These are the activations of a small neural network, seen along a few directions. Each row is one input.
Each table varies a few parts of the input and shows all the possible inputs, shuffled.
A made-up example of a description, with smaller parts first: one of 2 separate values, together with either a single point or one of 9 places around a ring or (one of 4 places along a line, together with one of 8 places around a ring).
Shared parts are said once, and a part with two or three values counts as separate values.

Other details of the inputs vary at random and push rows far along two fixed directions, the same in every table; ignore that.

A family of inputs:
row 1: [  2 -19   5 -17  15  10  -1  12  -2   6  22  15 -15 -23 -12]
row 2: [ 38 -37  -5  -4  46  11  30  35 -20   9  23   6 -13  -2 -32]
row 3: [-12  42 -15  17  -4  -3   4 -16  -2 -28 -23  -8  23  39  -1]
row 4: [ -6 -23  18 -18  24  14  -1  21   0   3  17  18  -1  -4 -22]
row 5: [-42  -2  71  -9  10  15 -41   9  26 -13  41  36 -21 -41 -27]
row 6: [ 35 -44  -6  -5  41   2  40  35 -29  21   5  -8 -11   6 -21]
row 7: [ 37 -58   6  -6  27  -2  32  26 -19  40  10 -13 -16 -14  -7]
row 8: [ 35 -33 -31 -14  42  14  35  37 -23  14  14   6  -5   2 -24]
row 9: [ 16  27 -42  25  24   1  27  24  -5 -23   3 -19   9  41 -10]
row 10: [ 56 -54 -24  -6  17  -6  29  17 -22  31  -1 -13 -19 -10   1]
row 11: [ 42 -40  -6  14  20  -2  47  39  -6  35  -2 -17  11  -3   5]
row 12: [ -6  11  -6  -3 -21 -21  -9 -49 -20   2 -22 -30  -9  25  14]
row 13: [-15  -6  59  10 -15   6 -28   3  42   3  31  15  -8 -55  12]
row 14: [-18  35 -21   6 -27  -6  -2 -26   4 -10 -22 -12  21  17  24]
row 15: [-35   1  26 -18 -27  -8 -28 -37   6  10  -6  -7  -3   0  18]
row 16: [-23  23   4 -12 -22  -5 -39 -27  -2 -13   0  13 -18  -8  -3]
row 17: [ 45 -39 -18   2  13   4  42  39  -2  33  10  -5   7 -22  13]
row 18: [-56  33  42  -1 -24   5 -37 -17  37 -20   0  18  21  -7  14]
row 19: [ 35 -20 -24   3  34  17  41  54  -1  10  14  12  14  -7 -13]
row 20: [-19  20 -10   4 -21  -7   6 -19   3  -1 -30 -17  32  33  21]
row 21: [-40  50  16   6 -29   5 -47 -12  28 -31   4  28   6 -14   0]
row 22: [-15  38  -8  17 -14  -6  -1 -24   0 -24 -22 -11  17  29  11]
row 23: [ 10 -21  23  -7  19   6  -2   7  -5  -1  22   6 -20 -18 -17]
row 24: [-26 -11  37 -20  -8   9 -33  -8  18   1  35  22 -23 -49  -3]
row 25: [ 47 -27 -25   6  21   8  33  49  -6  17   8  10   2 -16  -8]
row 26: [ 19 -12   2  11  -1   5   5  18  16   2   5   7   0 -23   6]
row 27: [ 17 -24  -1 -12   1   2 -10   8  -6  14  16   8 -24 -30  -9]
row 28: [-13   7 -21 -15   1  -8   8 -24 -26   0 -30 -17  12  47   2]
row 29: [  1  21 -39  -2   5  -7  -3 -25 -27 -20 -28  -5  -2  42 -13]
row 30: [ 18  -8  -4   7  -5   4   3  22  12  10   9   8   0 -27   3]
row 31: [ -7  38 -40   5  17  -8   1 -15 -25 -32   1 -23 -11  54 -18]
row 32: [ -1  -2  19  13  21  11  12  37  14  -4  10  14  14  -6 -15]
row 33: [-11   1 -19 -15  -7 -13   8 -30 -25   7 -29 -25  10  41   7]
row 34: [-14  13  -8   4 -27 -13   6 -22   4  10 -30 -21  29  29  29]
row 35: [-3 -9 13  1 18 17 13 36 18 -1 10 18 21 -3 -9]
row 36: [-11  16  10  12 -33  -7 -22 -23  24  -4  -8   2   2 -12  25]
row 37: [ 11  -1 -19  -6   3  -5  -4 -16 -19  -8 -12  -1 -15  14  -4]
row 38: [-15  36 -27   6 -18  -6   7 -16  -1 -13 -25  -7  22  29  15]
row 39: [ 12 -25  22  -6  12   3  -2   1  -4   7  21  -2 -21 -23  -8]
row 40: [-18 -15  51 -11 -11   8 -46  -7  26  -6  34  29 -33 -57  -5]
row 41: [-22  27  23  15 -22  -1 -17 -22  21 -15   0  -2   7  -5  15]
row 42: [  1   5 -34 -13 -18 -19   8 -37 -26  13 -26 -28   0  28  18]
row 43: [-16  12  28   9   0  14 -24  16  37 -21  19  33  -2 -30  -9]
row 44: [  3  26 -47  -7  -3 -10  -2 -21 -32 -12 -25  -7  -1  39 -12]
row 45: [-33   3  67   9  -2  13 -26  20  41 -10  31  29  -1 -45  -3]
row 46: [-28   3  52  11 -12   6 -18   8  32  -3  19  14   1 -34   5]
row 47: [-29  21   4  -3 -16 -13 -14 -42 -19  -6 -23 -20  -2  28   6]
row 48: [ 33  -2 -39  11 -16 -14  20   1 -12  20 -24 -20  12  10  20]
row 49: [ 26   6 -39  16   5  -1  25   6  -8  -6 -27  -9  13  23   6]
row 50: [ -6  16 -21  -8 -34 -19 -25 -45 -17   6 -22 -16 -11  11  14]
Description of these inputs: one of 2 separate values, together with either a single point or (one of 4 places along a line, together with one of 6 places around a ring).
The inputs of row 2 and row 3 match in every part but the choice among 2 separate values. If row 33 is changed in the same way as row 2 into row 3, which row does it become? -> row 20
The inputs of row 14 and row 24 match in every part but the choice among 2 separate values. If row 48 is changed in the same way as row 14 into row 24, which row does it become? -> row 50
Change only the place on the ring of 6 in row 21. List by row number the other rows that result. -> row 3, row 19, row 32, row 35, row 43
Change only the choice among 2 separate values in row 49. List by row number the other rows that result. -> row 37
Change only the choice among 2 separate values in row 13. List by row number the other rows that result. -> row 12
